A small network was trained on invented records. Each row is its activation on one of them, seen along a few directions.
After each row come some of the record's fields: Y, E, M, L, C, J, K.
Not every record has every field; a missing one is written missing.
Other fields move the rows too, some of them a lot.
In the rows, 500 means zero.
Strong random noise was added to every row along 13 fixed directions; ignore it. To show where, here is one row again and again, with new noise each time:
[476 261 622 379 662 603 537 429 637 470 510 384 518 390 475 446 500 447
 701 567 349 586 558 525 651 504 476 389 543 448 662 419 546 496 796]
[371 364 412 644 493 493 452 438 694 649 600 443 246 456 449 389 556 691
 537 571 521 432 503 562 381 367 549 463 611 553 541 432 506 560 468]
[482 532 565 444 459 478 533 411 456 364 488 422 707 535 645 422 536 384
 529 475 562 682 383 593 547 586 386 591 478 461 509 449 379 524 545]
[562 543 407 578 429 557 546 460 480 516 537 571 460 363 466 466 473 660
 596 475 360 462 557 528 443 585 319 463 637 436 501 587 568 435 383]
[403 559 435 480 454 386 535 507 413 519 422 434 391 572 594 455 483 539
 495 618 550 508 523 589 328 423 493 497 510 521 442 520 490 564 360]
[489 292 567 345 522 667 527 631 306 470 661 522 404 627 579 683 557 621
 413 507 324 372 322 391 704 475 606 561 528 660 400 563 398 422 506]
[438 540 555 544 556 271 409 633 553 420 415 482 555 492 498 449 449 383
 495 454 693 539 521 559 391 528 535 508 485 534 503 470 614 577 396]
[469 317 464 386 559 409 658 483 496 533 463 427 419 674 839 369 621 293
 583 708 648 578 388 489 597 359 535 560 354 383 465 468 452 603 599]
[528 513 557 534 534 511 450 340 573 406 509 427 507 424 380 422 357 440
 331 534 462 641 592 432 426 476 697 369 568 562 503 376 402 375 388]
[801 415 318 430 534 590 534 416 480 500 356 637 370 473 508 433 539 596
 505 645 377 440 638 343 324 422 587 302 640 437 526 557 552 359 385]
[520 527 625 205 677 590 371 774 416 541 151 620 473 548 555 556 585 576
 374 548 549 452 612 600 354 338 402 433 455 738 677 399 477 630 766]
[574 536 406 589 482 431 576 533 575 615 342 636 469 406 505 377 539 527
 608 500 522 448 579 492 389 561 344 492 470 428 536 533 667 522 482]
[429 391 457 558 417 749 319 591 305 492 568 413 421 385 402 656 466 695
 354 502 428 355 438 444 390 465 570 388 569 531 500 666 606 559 461]
[671 563 518 426 433 611 595 557 352 542 472 705 496 596 617 559 618 659
 413 447 382 434 459 472 538 520 485 549 565 586 463 533 295 391 412]
[751 180 542 569 621 689 388 571 634 521 586 635 440 438 480 509 608 459
 361 462 537 404 462 225 633 414 847 346 545 465 588 492 514 416 566]

[729 530 618 741 591 398 461 710 786 600 691 823 472 404 564 438 570 424
 431 268 703 497 556 460 692 454 564 506 596 441 552 428 410 449 356]	<Y:y1 E:e2 M:m2 L:l1 C:c1 J:j2 K:k1>
[483 419 617 394 555 457 484 359 530 286 594 284 639 497 347 565 412 486
 704 497 309 607 532 581 541 619 601 407 695 488 532 500 514 405 500]	<Y:y1 E:e2 M:m1 L:l1 C:c1 J:j2 K:k2>
[611 601 406 602 465 427 555 378 556 583 258 519 508 461 513 346 461 361
 478 599 617 562 671 439 318 471 582 367 418 344 517 501 566 497 435]	<Y:y2 E:e1 M:m1 L:l1 C:c1 J:j2 K:k1>
[323 545 501 682 401 366 580 487 430 539 617 352 475 422 622 443 407 353
 581 536 638 568 460 558 516 525 462 535 436 264 426 623 566 610 358]	<Y:y1 E:e2 M:m1 L:l1 C:c2 J:j1 K:k2>
[616 437 436 455 559 513 740 461 567 589 453 609 393 392 563 385 470 437
 695 606 364 466 621 416 594 574 350 447 477 335 536 519 648 410 608]	<Y:y2 E:e2 M:m2 L:l1 C:c1 J:j1 K:k2>
[308 520 475 485 457 384 487 556 420 319 652 401 577 527 476 527 386 441
 511 424 559 487 333 543 566 693 299 662 473 571 358 539 710 498 450]	<Y:y1 E:e2 M:m1 L:l1 C:c1 J:j2 K:missing>
[589 405 405 435 563 296 560 532 576 398 457 553 517 600 578 386 560 389
 663 513 585 512 429 475 497 549 436 582 515 501 466 483 640 451 465]	<Y:y1 E:e2 M:m1 L:l2 C:c1 J:j2 K:k1>
[469 235 444 470 541 497 326 571 558 521 464 446 449 621 390 574 682 671
 509 477 542 365 315 428 345 403 714 560 567 723 515 491 536 543 527]	<Y:y1 E:e1 M:m1 L:l2 C:c1 J:j2 K:missing>
[537 646 482 471 431 332 555 438 541 513 383 568 522 628 518 434 618 599
 557 468 520 486 546 641 317 532 539 545 625 574 532 446 362 473 379]	<Y:y1 E:e1 M:m1 L:l2 C:c1 J:j1 K:k2>
[451 406 442 567 466 578 479 528 597 530 551 527 582 456 537 446 630 519
 639 425 563 482 345 546 602 561 193 649 431 447 564 520 647 629 729]	<Y:y1 E:e2 M:m1 L:l2 C:c1 J:j2 K:k1>
[648 418 434 500 536 609 568 504 452 565 424 582 444 397 523 473 512 471
 521 577 448 477 555 338 526 486 494 416 454 382 505 575 583 451 545]	<Y:y2 E:e2 M:m2 L:l1 C:c2 J:j1 K:missing>
[763 537 546 468 537 561 554 485 580 612 330 672 565 521 592 462 646 470
 503 505 480 549 605 480 532 409 588 412 491 415 608 466 330 491 559]	<Y:y1 E:e1 M:m2 L:l1 C:c1 J:j2 K:k2>
[449 567 372 517 504 299 662 459 514 606 397 502 414 501 619 363 430 365
 623 637 555 592 545 515 429 462 307 564 356 410 391 519 575 528 394]	<Y:y2 E:e2 M:m1 L:l1 C:c2 J:j2 K:k1>
[505 384 409 439 468 412 576 396 399 376 522 341 579 619 574 548 503 408
 684 596 431 544 420 471 518 519 619 466 493 339 419 624 535 498 401]	<Y:y1 E:e1 M:m2 L:l1 C:c2 J:j2 K:k1>
[558 618 422 575 557 414 473 529 621 528 420 599 418 483 442 429 413 416
 392 520 613 463 655 441 451 446 481 453 399 467 503 455 632 529 443]	<Y:y1 E:e1 M:m1 L:l2 C:c2 J:j1 K:k2>
[281 210 430 311 563 522 549 470 481 502 542 354 376 574 283 594 454 661
 664 605 182 348 365 378 571 572 448 583 440 749 382 502 703 410 625]	<Y:y2 E:e1 M:m2 L:l1 C:c2 J:j2 K:k2>
[498 243 379 389 560 453 421 435 526 286 571 421 603 587 507 498 542 380
 533 518 545 539 245 340 576 555 487 625 443 560 407 467 618 479 544]	<Y:y1 E:e1 M:m2 L:l1 C:c2 J:j1 K:k1>
[389 563 430 498 607 525 265 472 570 349 606 424 381 335 366 448 277 537
 260 554 564 623 558 516 346 352 361 458 626 708 496 370 518 477 368]	<Y:y1 E:e1 M:m1 L:l2 C:c1 J:j1 K:k2>
[136 486 594 698 418 554 486 574 546 754 607 350 325 417 362 555 451 637
 417 472 515 405 465 561 505 439 559 560 386 636 502 500 492 646 584]	<Y:y2 E:e2 M:m1 L:l2 C:c1 J:j1 K:k2>
[539 510 449 318 568 501 441 746 352 460 288 622 434 568 583 544 554 474
 377 553 658 382 505 472 367 444 435 502 428 634 502 519 626 555 558]	<Y:y2 E:e1 M:m1 L:l1 C:c1 J:j1 K:missing>
[359 709 601 421 501 424 645 478 428 440 472 383 609 348 486 500 306 453
 741 511 351 655 710 743 534 634 215 441 546 370 564 546 544 492 508]	<Y:y2 E:e1 M:m1 L:l2 C:c2 J:j2 K:k2>
[387 776 611 561 496 552 513 395 598 504 607 442 533 374 545 431 405 509
 481 473 521 699 681 777 580 458 272 474 551 395 629 392 313 571 594]	<Y:y1 E:e2 M:m1 L:l2 C:c2 J:j1 K:missing>
[454 541 587 503 532 496 594 423 581 565 533 477 489 450 453 460 450 546
 563 494 363 587 596 561 580 502 467 495 505 536 531 404 351 424 520]	<Y:y2 E:e1 M:m2 L:l1 C:c2 J:j2 K:k2>
[553 464 426 560 495 671 572 260 646 658 540 524 344 437 571 289 540 531
 368 646 480 617 529 445 488 315 487 447 504 479 538 362 307 469 569]	<Y:y1 E:e2 M:m2 L:l2 C:c1 J:j2 K:k2>
[384 613 437 658 385 433 528 384 445 410 616 391 473 446 348 498 275 410
 334 501 498 474 522 408 480 611 602 474 437 478 340 539 637 418 320]	<Y:y1 E:e2 M:m2 L:l1 C:c1 J:j1 K:missing>
[645 511 329 446 517 567 690 369 499 642 352 615 378 488 621 361 469 378
 450 707 451 543 597 337 482 417 426 451 357 401 448 472 541 424 552]	<Y:y2 E:e2 M:m1 L:l1 C:c1 J:j2 K:k1>
[464 473 415 525 375 650 432 726 194 667 472 562 388 611 365 827 508 782
 378 482 323 154 429 349 442 466 656 495 411 632 350 756 639 551 402]	<Y:y2 E:e2 M:m2 L:l1 C:c2 J:j2 K:k1>
[522 426 490 511 564 310 517 384 686 507 477 484 435 650 447 432 569 487
 596 541 522 500 498 487 448 485 720 507 517 577 495 377 459 447 470]	<Y:y2 E:e2 M:m2 L:l1 C:c2 J:j1 K:k1>
[590 578 570 571 563 481 494 553 642 561 554 676 468 542 629 421 514 349
 307 429 673 553 548 467 648 379 559 520 411 464 511 376 331 496 478]	<Y:y1 E:e1 M:m1 L:l2 C:c2 J:j2 K:k1>
[412 498 655 360 626 374 493 600 549 362 675 478 456 538 596 532 474 507
 541 463 527 597 505 680 620 460 437 571 670 647 513 375 304 458 447]	<Y:y2 E:e1 M:m2 L:l1 C:c1 J:j1 K:missing>
[525 555 512 506 466 453 421 531 428 285 617 462 686 454 544 524 446 455
 576 386 542 595 418 559 577 609 337 545 576 403 482 584 559 507 410]	<Y:y1 E:e2 M:m2 L:l1 C:c2 J:j2 K:k2>
[527 491 355 576 488 585 590 397 618 741 463 633 257 459 510 352 547 595
 373 593 450 448 533 404 458 356 455 509 443 574 470 393 409 458 495]	<Y:y1 E:e1 M:m2 L:l1 C:c1 J:j1 K:k1>
[509 465 435 596 479 581 439 485 666 636 479 597 473 404 423 400 599 624
 473 456 576 457 467 492 442 486 368 553 474 569 603 426 527 530 637]	<Y:y2 E:e2 M:m1 L:l1 C:c2 J:j1 K:k2>
[441 512 459 682 416 504 680 432 615 717 635 553 422 395 530 466 511 611
 724 454 363 479 508 568 647 544 311 570 519 377 470 546 484 523 474]	<Y:y2 E:e1 M:m2 L:l1 C:c1 J:j2 K:k1>
[281 418 424 432 394 677 389 382 526 613 516 403 327 672 449 496 718 809
 339 579 490 394 306 612 320 358 522 612 529 808 555 360 305 600 700]	<Y:y1 E:e2 M:m1 L:l2 C:c1 J:j1 K:k2>
[566 626 579 452 469 434 461 456 545 315 473 525 771 467 539 429 578 485
 655 340 597 647 467 690 509 687 265 592 609 461 613 457 438 497 577]	<Y:y2 E:e2 M:m1 L:l1 C:c2 J:j1 K:k2>
[647 447 336 589 518 584 320 398 608 352 571 592 649 367 397 401 463 439
 386 407 581 559 391 330 476 586 292 555 492 493 463 479 674 436 458]	<Y:y1 E:e1 M:m1 L:l2 C:c2 J:j2 K:k1>
[223 525 533 463 530 605 390 601 493 543 513 422 377 348 402 513 369 619
 405 525 483 469 515 612 431 445 269 527 473 663 523 432 600 611 635]	<Y:y2 E:e1 M:m2 L:l1 C:c1 J:j2 K:missing>
[588 495 470 499 534 620 203 515 551 342 507 463 594 378 490 519 560 596
 445 441 647 536 523 609 312 421 502 358 720 443 681 515 476 585 529]	<Y:y1 E:e1 M:m2 L:l1 C:c1 J:j1 K:missing>
[398 476 550 373 564 399 568 512 473 431 576 408 511 678 526 581 462 476
 606 540 437 496 485 578 611 526 539 553 484 542 454 489 509 512 538]	<Y:y2 E:e2 M:m1 L:l2 C:c2 J:j2 K:k1>
[397 543 531 415 442 535 493 173 528 443 455 241 537 650 543 379 566 500
 453 643 549 686 490 669 354 386 626 453 523 522 582 335 235 568 586]	<Y:y1 E:e1 M:m1 L:l2 C:c2 J:j1 K:k2>

Here are new rows. What are their fields?
[400 401 511 374 396 549 544 357 389 438 421 273 673 711 535 585 665 546
 748 554 403 482 340 585 500 582 552 553 445 442 537 552 468 608 717]	<Y:y2 E:e1 M:m2 L:l1 C:c2 J:j1 K:k2>
[528 475 373 320 610 402 574 509 492 574 309 539 348 645 541 484 514 563
 616 701 413 483 603 519 385 344 396 492 472 575 463 492 548 529 472]	<Y:y1 E:e1 M:m1 L:l2 C:c2 J:j2 K:k1>
[420 547 463 578 546 360 407 406 649 462 501 404 571 446 366 457 358 442
 550 513 483 622 526 517 484 468 403 535 443 506 446 443 552 538 413]	<Y:y1 E:e1 M:m2 L:l1 C:c2 J:j2 K:k2>
[406 534 453 409 521 477 586 571 412 564 448 475 361 436 581 469 433 513
 579 640 449 490 584 558 442 442 271 490 497 474 497 537 601 556 531]	<Y:y1 E:e2 M:m2 L:l1 C:c1 J:j1 K:k2>
[443 453 419 587 495 444 394 398 629 450 445 360 587 422 341 430 466 430
 548 513 579 503 501 490 386 577 512 435 473 438 558 492 727 581 591]	<Y:y1 E:e2 M:m2 L:l1 C:c1 J:j1 K:k2>
[571 502 524 518 678 515 350 496 796 517 448 663 501 487 489 296 512 308
 179 464 797 587 509 373 531 366 485 523 352 652 599 194 468 515 663]	<Y:y1 E:e1 M:m1 L:l2 C:c2 J:j1 K:k2>
[476 567 421 466 589 474 465 493 509 340 514 425 525 259 467 463 289 421
 708 563 449 575 676 591 486 584 190 380 617 307 573 576 799 506 506]	<Y:y2 E:e1 M:m1 L:l1 C:c1 J:j1 K:k2>
[371 453 566 310 618 482 347 351 675 382 381 302 615 483 358 417 486 500
 623 556 501 653 532 693 389 465 379 473 549 629 703 285 512 583 812]	<Y:y2 E:e2 M:m1 L:l1 C:c2 J:j1 K:k2>
[488 416 497 500 533 535 602 436 532 478 573 496 528 384 348 511 363 449
 602 486 250 480 517 369 664 668 421 492 471 481 432 530 672 361 558]	<Y:y1 E:e2 M:m2 L:l1 C:c1 J:j2 K:k1>
[724 515 499 295 643 537 478 563 520 442 316 723 571 501 424 503 505 524
 463 465 386 497 563 396 498 542 370 522 497 660 514 387 522 362 565]	<Y:y2 E:e1 M:m2 L:l1 C:c2 J:j2 K:missing>
[442 444 492 478 563 458 399 482 585 358 737 450 451 518 533 475 469 468
 478 477 566 564 423 560 628 459 445 555 609 523 483 439 460 515 463]	<Y:y1 E:e2 M:m1 L:l2 C:c2 J:j1 K:k2>
[467 604 600 690 309 614 821 268 543 776 559 528 479 480 474 459 564 615
 538 443 304 498 530 517 629 598 583 546 451 457 498 465 204 376 528]	<Y:y2 E:e1 M:m1 L:l1 C:c1 J:j1 K:missing>
[484 612 569 338 502 564 386 715 242 481 173 486 603 531 444 682 521 558
 446 524 481 404 583 550 260 491 521 390 443 577 567 621 629 608 579]	<Y:y1 E:e1 M:m2 L:l1 C:c1 J:j2 K:missing>
[564 459 603 419 600 494 512 456 594 487 456 518 535 553 535 458 500 387
 469 521 530 609 532 491 560 448 602 472 491 505 565 363 366 467 598]	<Y:y2 E:e2 M:m1 L:l1 C:c2 J:j2 K:k1>
[364 549 523 610 476 556 499 422 502 490 661 365 420 364 470 470 304 445
 373 548 496 595 552 539 535 463 443 442 484 456 464 470 491 505 444]	<Y:y1 E:e2 M:m2 L:l1 C:c1 J:j2 K:k1>
[460 455 348 603 376 465 514 325 473 419 491 391 534 420 373 407 445 471
 599 522 472 506 447 419 364 661 452 509 482 432 438 578 691 443 437]	<Y:y2 E:e2 M:m1 L:l2 C:c2 J:j1 K:k1>
[559 450 399 531 460 516 703 366 579 581 561 541 451 478 627 368 594 543
 778 544 433 499 505 566 575 550 295 519 548 279 518 545 533 475 545]	<Y:y1 E:e1 M:m1 L:l1 C:c2 J:j2 K:missing>
[501 568 368 596 382 534 612 476 474 666 508 645 318 474 536 409 549 619
 431 534 503 410 464 452 425 494 363 579 450 540 421 511 463 462 413]	<Y:y2 E:e2 M:m2 L:l1 C:c2 J:j1 K:k2>
[458 657 505 405 394 638 611 190 371 527 380 404 474 582 298 529 343 622
 282 619 189 590 572 419 364 516 654 443 429 710 380 377 274 309 443]	<Y:y2 E:e2 M:m2 L:l1 C:c2 J:j2 K:k1>
[584 603 551 645 463 562 560 578 459 634 559 695 435 461 358 627 407 544
 317 381 341 395 586 316 622 538 667 465 434 542 404 569 467 364 339]	<Y:y1 E:e2 M:m1 L:l2 C:c2 J:j2 K:k1>
